A small network was shown many inputs. Here are its activations along a few directions, one row for each input.
In each table, some parts of the input vary, and every possible input appears once, in random order.
A made-up example of a description, with smaller parts first: one of 4 places along a line, together with either a single point or (one of 2 separate values, together with one of 5 places around a ring) or one of 11 places around a ring.
Shared parts are said once, and a part with two or three values counts as separate values.

Other details of the inputs shift rows strongly along three fixed directions, in all tables alike. That doesn't count.
To show where, the next rows are all for the same input, with only those details redrawn:
[ 0 -4  1 13  8  3  1  7 19  2  5]
[  8 -15   8   7   1  -1   3  13  14  -7  -1]
[  2   0  -3   3   2   6   4   9   2 -11   3]
[  3   5 -10  -4  -2  12  12  11 -15 -21   3]
[  3 -10   9  12   4   1  -1   8  17  -1   2]
[  8 -12   6   1  -2   3   5  12  -2 -17  -4]
[  0   7 -17  -2   2  10  12  12  -7 -15   6]
[  8 -25  19  17   5  -7  -3  12  33   3  -2]

Table:
row 1: [  0  16  -8 -10  -2  10  15   8 -29 -23   5]
row 2: [  2  -2 -20 -31  -5   9   6  -1 -42 -10   9]
row 3: [  9 -10  -3 -15  -4 -12  -7   7   1   5   1]
row 4: [-19  76 -41  45  11   6 -21 -58  11  23  11]
row 5: [ -3   0  -3  -4   5  -7 -11   1  20   1  -2]
row 6: [  1  19  -2 -23 -13   5   9   1 -18 -21  -5]
row 7: [ -2   6  -1 -12   2 -10  -6   0   3   8   3]
row 8: [-22  77 -65  45  46  30  -1 -28  13  45   9]
row 9: [  8   6  -7 -20 -13   1   5   6  -7  -3   3]
row 10: [  4 -20  15   6  17 -22   1  11  19   3   2]
row 11: [  9 -19   0 -13  -6   4   5   1   1   6   6]
row 12: [  2  -8   3   0   9  -3  -2   7  -5 -12   2]
row 13: [ 20  23  88  24 -27  22 -63 -88 -60 -18 -54]
row 14: [ -7   5  -8  -9 -13   0  15  11 -14   0  -3]
row 15: [ -1  -9   8  -6   7 -18  -4   3  23   4  -2]
row 16: [ -3 -15  13   1   0   0   6  -6  22   9   2]
row 17: [ -6 -11   4  -5  -3 -14   1   9  -3  10  -4]
row 18: [-11  -3  -4  -6  11   0   2  -9   1   3   9]
row 19: [  3 -35  17   7   0  -3  -2  -2  40   9  -4]
row 20: [ 10  -4   7 -14 -11  -7   5   7  10   4  -2]
row 21: [-17   6   0  12  -2  -3   4   6  19  11  -1]
row 22: [ -4  28  21  45  -5   5 -30 -44  -9  18 -33]
row 23: [ -5  -3   0   4 -10  -5  -1   8   5  13   0]
row 24: [ 11   1 -20 -21   1   2  11  11 -44 -16  14]
row 25: [  8  -5  -2 -26 -14   9  17   0 -26 -10   3]
row 26: [ 5 -8  3 -2 -6 -4 -3  8 28 -2 -6]
row 27: [  2 -34  21  -2   9 -18  -5  -5  28  25   4]
row 28: [  4   9 -18 -24   2   1  19  11 -50 -21  11]
row 29: [-15  -2  -5   1   4  -8   3   6   0   3  -2]
row 30: [-15   5 -14  -3  -1   0   0   6  -9  -7  -4]
row 31: [ -9  -6  10  13  -8  -1  -7   4  21   5 -10]
row 32: [  8   4  -6  -8  -1   5  17  11 -19  -7  11]
row 33: [ -7  -4 -12 -21   1   9   9  -5 -21 -19   0]
row 34: [ -7 -14   8  10  -1 -13 -17   5  10  24   0]
row 35: [ 4 -9  5  8  2  3  2  9 10 -9 -1]
row 36: [ 8 -5  4 10  5  2 -3  5  9 16 16]
Question: What do these inputs look like to the network?
Answer: one of 4 separate values, together with either a single point or (one of 2 separate values, together with one of 4 places along a line)
Question: The inputs of row 7 and row 28 match in every part but the choice among 4 separate values. If row 6 is changed in the same way as row 7 into row 28, which row does it become?
Answer: row 1
Question: Change only the choice among 4 separate values in row 34. List by row number the other rows that result.
Answer: row 2, row 3, row 24
Question: Change only the choice among 2 separate values in row 23. List by row number the other rows that result.
Answer: row 34
Question: Change only the place on the line of 4 in row 17. List by row number the other rows that result.
Answer: row 29, row 30, row 34
Question: List by row number the other rows that have the choice among 4 separate values in common with row 11.
Answer: row 2, row 13, row 16, row 18, row 19, row 25, row 27, row 33
